A small network was trained on invented records. Each row is its activation on one of them, seen along a few directions.
After each row come some of the record's fields: U, Z, J, F, C, L, B, E.
A field that a record lacks is written none.
Other fields move the rows too, some of them a lot.
In the rows, 500 means zero.
Strong random noise was added to every row along 4 fixed directions; ignore it. To show where, here is one row again and again, with new noise each time:
[515 514 453 529 444 503 469 486 516 636 460 635 605 560 512 534 549 495
 513 662]
[596 508 315 331 473 377 435 439 534 570 510 561 528 468 508 622 374 656
 502 523]
[423 569 559 373 537 396 259 385 538 527 586 565 513 434 573 485 593 577
 403 376]
[588 513 279 421 455 450 510 479 503 650 481 525 551 515 461 620 397 589
 529 582]
[376 517 534 611 452 405 437 328 509 657 433 664 621 632 624 713 571 501
 544 529]
[578 555 361 320 510 478 381 522 519 575 576 483 499 404 437 431 482 589
 428 503]

[252 537 468 779 444 613 578 536 441 666 492 499 536 666 434 509 633 256
 524 430]  U is u1, Z is z2, J is j1, F is f2, C is c1, L is l2, B is b2, E is e1
[493 515 690 537 525 293 362 314 512 431 455 675 573 572 683 607 501 528
 536 492]  U is u2, Z is none, J is none, F is f1, C is none, L is none, B is none, E is e1
[305 496 338 512 578 409 494 323 484 662 526 367 495 551 604 763 509 692
 507 219]  U is u2, Z is none, J is j1, F is f1, C is none, L is none, B is b1, E is e2
[957 418 472 259 447 356 474 595 568 324 403 775 575 453 519 380 289 637
 517 922]  U is u2, Z is none, J is none, F is f2, C is c2, L is l2, B is none, E is e1
[725 450 333 429 478 300 485 382 568 555 374 717 651 589 636 780 352 692
 636 742]  U is u2, Z is none, J is none, F is f1, C is none, L is none, B is b1, E is e2
[570 536 516 485 479 516 458 583 498 476 524 593 502 488 411 244 540 440
 450 620]  U is u2, Z is none, J is none, F is f2, C is c1, L is l2, B is none, E is e1
[757 536 526 585 487 631 527 711 460 555 443 561 603 538 388 219 543 328
 525 882]  U is u2, Z is none, J is none, F is f1, C is none, L is none, B is none, E is e1
[557 495 348 677 439 715 649 606 477 764 398 458 656 623 381 474 666 399
 554 793]  U is u2, Z is none, J is none, F is f2, C is c1, L is l2, B is b1, E is e1
[486 586 564 397 564 319 293 390 500 456 580 580 476 486 544 363 535 542
 406 356]  U is u2, Z is none, J is none, F is f2, C is c1, L is l2, B is none, E is e2
[526 324 467 401 425 353 490 505 643 329 452 948 586 569 695 531 436 734
 534 697]  U is u2, Z is none, J is j2, F is f1, C is none, L is none, B is b1, E is e2
[330 581 488 420 596 267 249 211 500 612 564 466 503 510 668 686 624 705
 425 187]  U is u2, Z is none, J is none, F is f2, C is c1, L is l2, B is b1, E is e2
[375 563 270 652 494 641 585 583 428 775 516 386 547 602 357 441 648 418
 471 513]  U is u2, Z is none, J is none, F is f2, C is c1, L is l2, B is b1, E is e1
[567 478 575 732 387 515 678 417 474 557 317 553 569 657 514 718 413 331
 672 719]  U is u1, Z is z2, J is none, F is f2, C is c1, L is l1, B is none, E is e1
[312 530 510 535 503 474 572 433 457 433 593 318 354 474 423 570 340 397
 538 112]  U is u1, Z is z2, J is j1, F is f1, C is none, L is none, B is none, E is e1
[629 432 277 424 448 606 601 712 555 514 499 652 530 470 411 362 391 545
 512 746]  U is u1, Z is z1, J is j1, F is f1, C is none, L is none, B is b2, E is e1
[145 482 547 508 552 394 387 326 531 455 583 534 438 497 673 616 663 651
 435 168]  U is u2, Z is none, J is j2, F is f1, C is none, L is none, B is b1, E is e2
[355 491 445 626 442 564 536 482 517 627 482 583 606 609 481 518 666 495
 507 572]  U is u2, Z is none, J is none, F is f2, C is c1, L is l2, B is b1, E is e1
[650 535 407 474 535 614 527 755 442 492 565 437 431 439 304 153 447 365
 465 608]  U is u2, Z is none, J is j1, F is f1, C is none, L is none, B is none, E is e1
[414 514 733 536 529 616 428 564 511 402 566 505 465 448 487 191 675 385
 415 444]  U is u2, Z is none, J is j2, F is f1, C is none, L is none, B is none, E is e1
[858 458 321 252 499 430 447 616 577 436 472 651 558 440 472 449 380 655
 494 817]  U is u2, Z is none, J is none, F is f2, C is c1, L is l2, B is b1, E is e2
[485 489 306 521 555 551 565 466 471 694 462 358 530 522 500 651 557 609
 530 506]  U is u2, Z is none, J is j1, F is f1, C is none, L is none, B is b1, E is e2
[283 489 774 912 412 639 663 477 411 593 380 482 532 714 499 553 621 127
 584 477]  U is u1, Z is z2, J is j2, F is f2, C is c2, L is l2, B is none, E is e1
[559 488 761 478 468 331 360 400 569 290 459 802 552 514 679 496 455 488
 513 602]  U is u1, Z is z2, J is none, F is f1, C is none, L is none, B is none, E is e1
[433 509 726 512 543 417 294 274 562 558 435 642 645 552 724 630 756 588
 459 563]  U is u2, Z is none, J is none, F is f2, C is c2, L is l2, B is b1, E is e1
[420 492 557 642 494 485 629 401 445 527 423 408 448 547 523 713 410 417
 603 400]  U is u1, Z is z2, J is j1, F is f1, C is none, L is none, B is none, E is e2
[681 447 508 348 503 423 432 659 546 324 538 767 493 459 526 193 421 572
 428 691]  U is u2, Z is none, J is j1, F is f1, C is none, L is none, B is none, E is e2
[385 458 435 512 418 358 605 493 499 382 530 648 394 567 485 562 260 453
 516 310]  U is u1, Z is z2, J is j1, F is f2, C is c1, L is l2, B is none, E is e2
[569 408 436 506 317 661 667 633 585 440 439 626 563 509 435 479 509 544
 550 775]  U is u1, Z is z2, J is none, F is f2, C is c1, L is l2, B is b1, E is e2
[219 552 787 508 629 496 204 401 533 461 625 540 530 469 671 333 863 512
 334 271]  U is u2, Z is none, J is j1, F is f1, C is none, L is none, B is b1, E is e1
[701 417  87 477 427 669 725 800 461 716 446 512 541 560 296 349 422 559
 500 858]  U is u2, Z is none, J is j1, F is f2, C is c2, L is l2, B is b1, E is e1
[722 471 844 497 481 688 468 597 574 368 413 617 616 445 497 222 722 378
 452 905]  U is u2, Z is none, J is none, F is f2, C is c1, L is l1, B is none, E is e2
[596 394 195 341 468 344 566 507 564 462 503 607 507 521 517 663 232 717
 583 496]  U is u2, Z is none, J is j1, F is f1, C is none, L is none, B is b1, E is e1
[398 603 703 658 550 486 463 338 436 550 472 368 497 528 534 642 555 337
 546 363]  U is u1, Z is z2, J is none, F is f1, C is none, L is none, B is none, E is e2
[384 442 205 469 483 411 574 523 448 613 537 469 412 547 481 611 383 624
 478 342]  U is u2, Z is none, J is j2, F is f2, C is c1, L is l2, B is b1, E is e1
[599 517 344 359 567 524 484 517 487 567 518 290 486 392 473 593 500 680
 489 509]  U is u2, Z is none, J is none, F is f1, C is none, L is none, B is b1, E is e2
[620 537 589 428 460 479 396 664 501 402 563 709 479 460 432 129 468 404
 404 632]  U is u1, Z is z1, J is none, F is f2, C is c1, L is l2, B is none, E is e1

Which values does each new row have?
[558 533 482 344 546 399 371 335 534 481 495 398 493 393 595 725 507 667
 516 435]  U is u1, Z is z2, J is none, F is f1, C is none, L is none, B is b1, E is e2
[402 556 797 618 543 600 427 475 524 443 500 555 550 484 522 338 742 372
 447 564]  U is u2, Z is none, J is none, F is f1, C is none, L is none, B is none, E is e2
[429 484 304 626 483 506 650 357 487 718 399 401 607 624 515 858 506 597
 625 517]  U is u2, Z is none, J is none, F is f1, C is none, L is none, B is b1, E is e2
[560 518 356 703 411 482 637 612 398 692 419 672 593 718 430 414 445 380
 552 737]  U is u2, Z is none, J is none, F is f2, C is c1, L is l2, B is none, E is e2
[596 528 622 503 515 371 392 466 462 512 471 658 573 564 556 405 520 484
 469 623]  U is u2, Z is none, J is none, F is f2, C is c2, L is l2, B is none, E is e1
[396 571 505 464 615 351 420 363 458 472 591 343 383 460 511 579 403 503
 483 129]  U is u2, Z is none, J is j1, F is f1, C is none, L is none, B is none, E is e2
[768 491 333 507 450 397 581 546 437 625 395 579 588 616 454 524 307 506
 573 739]  U is u2, Z is none, J is none, F is f2, C is c2, L is l2, B is none, E is e1
[542 501 585 475 550 451 426 559 488 408 533 569 458 469 511 347 495 469
 481 508]  U is u2, Z is none, J is j1, F is f1, C is none, L is none, B is none, E is e2
[346 487 505 622 466 369 576 417 471 462 491 544 437 613 554 659 309 416
 568 271]  U is u1, Z is z2, J is j1, F is f1, C is none, L is none, B is none, E is e1
[488 494 667 515 489 487 336 420 578 522 463 749 666 561 643 421 780 536
 458 682]  U is u2, Z is none, J is none, F is f2, C is c1, L is l2, B is b1, E is e2
[542 535 784 466 520 420 284 502 511 391 529 695 558 506 569 244 634 438
 404 577]  U is u2, Z is none, J is none, F is f2, C is c2, L is l2, B is none, E is e1
[512 521 398 697 495 576 656 586 411 638 456 419 504 616 383 457 443 322
 579 552]  U is u2, Z is none, J is j1, F is f1, C is none, L is none, B is none, E is e1
[619 462 739 447 466 534 372 560 613 332 442 787 625 447 631 438 636 521
 498 857]  U is u1, Z is z2, J is none, F is f1, C is none, L is none, B is b1, E is e2
[746 524 560 412 470 595 496 693 525 379 510 572 501 400 388 222 410 388
 481 752]  U is u1, Z is z2, J is none, F is f1, C is none, L is none, B is none, E is e1
[736 501 535 502 452 514 578 518 498 458 398 502 538 478 466 551 358 439
 599 733]  U is u1, Z is z2, J is none, F is f1, C is none, L is none, B is none, E is e1
[531 536 358 680 449 482 614 521 408 680 424 519 563 665 411 511 460 381
 577 617]  U is u2, Z is none, J is none, F is f2, C is c1, L is l2, B is none, E is e1
[431 440 560 459 444 593 551 467 599 395 456 541 524 409 563 648 585 626
 520 608]  U is u1, Z is z2, J is none, F is f1, C is none, L is none, B is b1, E is e2
[430 549 633 491 533 432 389 517 465 381 614 448 381 451 477 378 400 378
 481 244]  U is u1, Z is z2, J is j1, F is f1, C is none, L is none, B is none, E is e1
